Small tables with named rows and columns. After each table, cells are looked up by row and column.

Table tetu
|  | gif | bet | sidudo | dep | dadi | gov | fafem | bilugi | nuf | migana |
|---|---|---|---|---|---|---|---|---|---|---|
| tavi | 8461 | 9303 | 2602 | 3444 | 7670 | 2914 | 9282 | 670 | 3303 | 7073 |
| vobazur | 6410 | 6499 | 2296 | 3157 | 6456 | 5591 | 6557 | 2111 | 6571 | 6474 |
| nipeba | 4808 | 6328 | 8200 | 3384 | 6323 | 6718 | 7734 | 7257 | 7064 | 3418 |
| lev | 5681 | 5342 | 5874 | 5365 | 6022 | 6518 | 4324 | 5937 | 6227 | 5570 |

migana of vobazur = 6474
gov of tavi = 2914
gif of tavi = 8461
gif of lev = 5681
sidudo of nipeba = 8200
bilugi of tavi = 670
Which row has the largest dadi? tavi

lov
|  | fozason | fuvapuf | megon | kesidun |
|---|---|---|---|---|
| mitu | 119 | 193 | 125 | 50 |
| poror | 112 | 21 | 25 | 93 |
| gog | 172 | 177 | 154 | 56 |
| kif | 162 | 177 | 141 | 50 |
| delivek | 77 | 184 | 172 | 115 |
| zab | 137 | 69 | 16 | 41 |
| zusi | 147 | 108 | 33 | 22 |

fuvapuf of mitu: 193
kesidun of zab: 41
fuvapuf of delivek: 184
kesidun of mitu: 50
megon of zab: 16
fozason of poror: 112
kesidun of gog: 56
fozason of zusi: 147
kesidun of zusi: 22
fozason of kif: 162
fozason of delivek: 77
megon of zusi: 33

selin.tsv
	lor	sal	lum	nud	gisas	nuto	vud
dapekud	34089	12693	24751	38105	17946	-1991	21629
sokag	31085	26790	17846	21941	-140	41569	49855
mim	13138	24951	1160	33234	6484	9312	26766
vurofak	41493	21557	87921	22529	46543	14079	19580
lam	23056	37216	46552	-14781	71163	60757	-7689
vavetap	16757	14172	-25830	78722	30027	4126	11223
vedur	27098	27398	31560	32660	55859	39475	15449
dal	-3161	8074	-87656	95526	4900	-7749	37725
tikavub	22750	32954	57543	9179	26636	43589	23506
todebu	25539	33089	21320	66277	39844	41028	31985
pubaf	34847	21668	45486	-22602	-5154	17890	45131

lum of vedur: 31560
nud of mim: 33234
gisas of tikavub: 26636
vud of dapekud: 21629
lor of todebu: 25539
nud of tikavub: 9179
gisas of vavetap: 30027
nuto of dapekud: -1991
nud of vedur: 32660
sal of lam: 37216
nud of vurofak: 22529
gisas of pubaf: -5154
lor of dapekud: 34089
vud of dal: 37725
vud of lam: -7689
lum of mim: 1160
lum of lam: 46552
lor of lam: 23056

dodep =
         mirefer   les   guk  bameta  tubirez   lup  dudeba   zem   raf  buga
fif         6512  4897  7125    5537     7800  4615    4073  4090  5054  3376
lefe        5258  4604  5374    5565     5170  4752    4855  4676  5009  4741
ren         4599  6204  3390    3925     4133  6089    5971  6940  5017  6289
vegov       6138  4204  7369    6171     7248  4079    4060  3205  4939  3152
teso        7481  4571  7981    6370     8917  4151    3208  3089  5278  2398
lakoga      4894  4842  4086    5455     3654  5336    4630  4641  5616  5903
sumanef     4252  4476  4839    4848     3949  5300    5214  4671  4829  5450
vevuva      3990  4504  5929    4532     4941  4769    6189  5096  3725  4536

lakoga, zem: 4641
lefe, dudeba: 4855
fif, zem: 4090
lefe, tubirez: 5170
lakoga, les: 4842
vegov, guk: 7369
lefe, lup: 4752
lakoga, buga: 5903
vevuva, zem: 5096
vevuva, mirefer: 3990
teso, dudeba: 3208
vevuva, tubirez: 4941
lefe, raf: 5009
teso, les: 4571
vegov, tubirez: 7248

bab
columns: val, gid, soso, sapa, zof, zokilib, feluz, posilev, vule
solin: [0.58, 0.49, 0.66, 0.42, 0.54, 0.49, 0.79, 0.91, 0.73]
mobuk: [0.74, 0.42, 0.60, 0.45, 0.78, 0.72, 0.59, 0.49, 0.71]
kadufir: [0.64, 0.60, 0.51, 0.73, 0.56, 0.97, 0.48, 0.06, 0.35]
livusar: [0.64, 0.69, 0.49, 0.78, 0.48, 0.79, 0.67, 0.24, 0.49]

kadufir, zokilib -> 0.97
solin, sapa -> 0.42
solin, zof -> 0.54
kadufir, posilev -> 0.06
mobuk, soso -> 0.60
livusar, zokilib -> 0.79
mobuk, zokilib -> 0.72
solin, val -> 0.58
livusar, feluz -> 0.67
solin, posilev -> 0.91
mobuk, zof -> 0.78
livusar, val -> 0.64
solin, zokilib -> 0.49
kadufir, sapa -> 0.73
kadufir, vule -> 0.35

sibu =
|  | mak | suzed | did | sib | zukulo |
|---|---|---|---|---|---|
| vaseb | -6407 | 1573 | 2050 | 1064 | -6369 |
| deravi | 1694 | 1935 | -2948 | -9120 | 313 |
| nososi | -3011 | -6820 | 465 | 3535 | -3022 |
| kel | -3823 | 5350 | -2717 | -6832 | -560 |
| sor | -7919 | 5507 | -843 | 1753 | -5036 |
| mol | 1533 | -1265 | -5032 | -3847 | 1021 |
| pur | 821 | 1999 | 914 | -4687 | -8933 |
| ziz | -411 | -657 | -816 | 1442 | -7425 |

What is the mak of kel in sibu? -3823
What is the did of ziz in sibu? -816
What is the mak of sor in sibu? -7919
What is the sib of pur in sibu? -4687
What is the mak of mol in sibu? 1533
What is the did of nososi in sibu? 465
What is the suzed of mol in sibu? -1265
What is the suzed of sor in sibu? 5507
What is the mak of ziz in sibu? -411
What is the suzed of ziz in sibu? -657
What is the did of kel in sibu? -2717
What is the did of mol in sibu? -5032
What is the zukulo of vaseb in sibu? -6369
What is the did of sor in sibu? -843
What is the suzed of vaseb in sibu? 1573
What is the did of deravi in sibu? -2948
What is the did of pur in sibu? 914
What is the sib of deravi in sibu? -9120
What is the mak of deravi in sibu? 1694

